These are the activations of a small neural network, seen along a few directions. Each row is one input.
Each table varies a few parts of the input and shows all the possible inputs, shuffled.
A made-up example of a description, with smaller parts first: one of 5 places around a ring, together with either a single point or (one of 2 separate values, together with one of 4 places along a line) or one of 9 places along a line.
Shared parts are said once, and a part with two or three values counts as separate values.
In the rows, 128 means zero.

Other details of the inputs vary at random and push rows far along two fixed directions, the same in every table; ignore that.

Rows:
R1: [ 99 103 162 153 147 113 154 115 120 155 140 180 127  84]
R2: [154 106 141 105  98 124 125 133 141 122 142 101 127 152]
R3: [174  93 126  83 116 140 133 136 182  54 133  77 134 159]
R4: [142  67 170 105 135 121 166 124 173  92 143 139 132 116]
R5: [168 150 109 104 118 153 120 150 136 122 107  92 120 166]
R6: [133 180  98 140 122 143  99 143  90 173 108 114 120 149]
R7: [140  67 171 103 135 122 166 123 174  91 142 139 133 116]
R8: [ 92 171  98 165 129 121 102 122  88 164 125 139 128 116]
R9: [124 148 113 129 125 138 127 134 126 115 117 128 125 134]
R10: [132 168 109 137  78 115  85 128  81 177 136  94 130 159]
R11: [155 161 101 115 107 138 117 143 129 101 111  92 122 160]
R12: [180 144 109  89 114 155 119 154 145 104 109  79 123 177]
R13: [ 59 193  96 195 137 112  99 112  53 204 121 170 129  93]
R14: [161  69 166  82 116 130 155 128 183  84 142 117 129 141]
R15: [138 149 106 123 116 137 119 139 131 107 114 111 125 147]
R16: [132 131 115 127 124 129 119 128 128 116 128 115 131 133]
R17: [145 138 116 116 120 140 133 138 144  96 116 114 124 143]
R18: [152 167  81 116  93 129  87 138 118 111 122  62 133 177]
R19: [114 136 129 143 125 116 126 118 106 146 135 135 130 120]
R20: [170 195  81 125  81 129  52 142  74 176 123  39 132 198]
R21: [125  76 156 117 162 129 168 121 174  84 135 158 129  98]
R22: [ 76 146 150 179 153 109 125 114  64 227 135 191 128  78]
R23: [ 99 120 130 146 153 125 143 119 132 127 126 161 129  98]
R24: [100 134 134 143 152 133 156 125 132 125 115 177 125  95]
R25: [131  71 151 111 162 134 173 127 189  71 131 151 126 106]
R26: [143 113 121 108 130 133 134 133 160  87 128 110 130 141]
R27: [135  97 153 110 116 123 139 120 145 124 144 132 129 130]
R28: [182  96 133  78 104 130 132 134 173  63 137  65 133 173]
R29: [112 105 169 137 146 123 142 121 117 186 134 173 124 102]
R30: [116  70 163 117 170 132 174 118 180  85 133 171 131  88]
R31: [ 65 179 111 185 145 124 123 122  73 188 113 188 122  87]
R32: [ 68 133 138 169 163 120 141 109 103 166 131 191 131  71]
R33: [181 140 110  92  60 125  87 139 125 120 139  47 134 198]
R34: [121  50 186 114 158 123 185 116 178  99 144 175 130  86]
R35: [143 138 117 114 120 140 133 136 145  94 116 114 127 143]
R36: [154 133 111 119 102 125 104 131 126 112 135  82 133 158]
R37: [118 112 160 134 156 127 144 124 123 166 130 158 127 106]
R38: [ 97 106 160 141 134 116 145 111 122 159 142 174 130  96]
R39: [145  55 175 101 140 125 172 122 180  85 143 141 131 112]
R40: [110 118 141 135 155 136 163 128 148 109 117 174 123  97]
R41: [ 82 135 130 169 154 120 135 114 102 159 131 176 126  82]
R42: [137 149 106 122 116 137 118 138 131 107 114 111 125 147]
R43: [120 194  83 145 101 133  93 138  87 150 109 106 126 152]
R44: [162 112 127  89 125 145 151 140 178  59 118 107 125 149]
R45: [148 106 138 111 122 121 138 125 147 103 139 106 130 139]
R46: [134 104 148 119 113 121 133 124 135 135 140 131 127 129]
R47: [146  74 160 103 163 145 157 131 175 104 130 140 126 115]
R48: [120 192  82 152 116 126  75 137  70 186 118  99 127 151]
R49: [ 80 128 143 165 156 115 139 108 104 162 137 183 131  80]
R50: [ 59 171 116 192 152 116 120 113  67 197 121 194 122  77]
R51: [ 99  89 182 138 159 122 157 116 125 180 140 197 124  83]
R52: [110  96 153 140 153 121 149 116 141 125 138 164 130  94]
R53: [124 152 120 133 139 144 125 142 111 155 113 137 120 131]
R54: [ 71 188 104 189 124 109  87 111  48 207 130 150 134 103]
R55: [141  71 160 101 166 142 168 137 179  96 124 156 124 111]
R56: [141 213  58 141  75 125  56 138  67 152 116  59 130 183]
R57: [135 207  67 149  84 124  58 136  68 161 127  63 130 170]
R58: [124 187  88 147 108 134  98 141  91 146 112 111 122 147]
R59: [108  73 167 133 166 123 170 111 161 106 140 176 131  83]
R60: [176 129 119  94  73 125  96 138 132 118 136  61 132 185]
R61: [150 202  73 137  90 130  52 142  65 179 119  60 133 180]
R62: [ 67 159 125 174 155 129 137 120  93 168 115 197 122  81]
R63: [ 76 140 128 164 156 119 136 114 104 155 121 186 126  83]
R64: [131 170 115 140 113 121  89 134  76 184 130 101 129 150]
R65: [151 113 130 103 113 124 129 127 144  98 138  94 133 150]
R66: [163  88 139  91 122 131 138 128 174  70 140  96 136 148]
R67: [145 122 132 120 102 120 119 128 126 125 136  99 134 146]
R68: [115  91 149 122 160 130 166 121 162  95 126 168 124  97]
R69: [101 184 101 162 127 129 115 130  87 159 114 147 121 117]
R70: [ 54 187 103 200 147 110 107 113  57 207 121 183 125  81]
R71: [101  96 161 147 148 115 157 115 127 149 138 178 128  85]
R72: [111  74 161 120 169 133 179 122 176  88 128 182 124  87]
R73: [142 129 127 118 112 123 122 128 128 115 135  96 131 147]
R74: [156 137 118 116 114 131  97 137 118 140 132  86 133 159]
R75: [174 122 120  91  92 130 114 134 147  88 137  61 133 177]
R76: [112  84 167 125 178 141 171 126 159 133 122 188 120  89]
R77: [130 177  94 146 122 133  86 136  85 181 118 102 124 148]
R78: [ 95 113 151 143 148 117 149 111 122 144 137 168 130  93]
R79: [120  73 163 115 173 141 190 128 189  74 124 184 122  89]
R80: [ 73 154 126 178 143 112 117 107  76 185 132 173 133  87]
R81: [146 143 102 119 111 131 109 137 129 108 123  92 126 156]
R82: [176  86 155  89 122 133 136 139 163 115 134  98 129 153]
R83: [163 129 120 104 100 123 114 133 136 104 136  75 130 167]
R84: [ 95 126 134 152 153 124 140 117 120 140 131 168 130  90]
R85: [181  95 128  85 109 132 126 135 173  63 137  69 133 169]
R86: [174 107 118  86 112 139 131 143 177  59 124  80 127 166]
R87: [148 151  94 121 109 132 103 137 128 110 124  84 130 160]
R88: [139 126 132 124 106 118 119 126 120 135 135 108 133 140]
R89: [170 157  97 101  95 142 109 149 138  88 110  72 127 178]
R90: [155  85 139  92 137 138 154 133 186  62 128 121 129 134]
Description of these inputs: one of 9 places along a line, together with either one of 2 separate values or one of 8 places along a line.
Q: A walk changes only the place on the line of 9. It starts at R29 and steps to R82. List the rest of the walk in order.
A: R37, R20, R47, R77, R76, R6, R5
Q: Which other rows does R10 become when the place on the line of 8 takes its other values? List them by row number.
A: R2, R14, R27, R33, R38, R46, R60
Q: Which other rows agree with R90 in the place on the line of 9? List them by row number.
A: R50, R55, R56, R63, R68, R72, R76, R81, R86
Q: Which other rows does R5 become when the choice among 2 separate values takes its other values? List them by row number.
A: R12
Q: Which other rows agree with R13 in the place on the line of 9? List them by row number.
A: R8, R18, R23, R25, R26, R48, R70, R77, R87
Q: Which other rows does R51 become when the choice among 2 separate values takes its other values? List them by row number.
A: R29
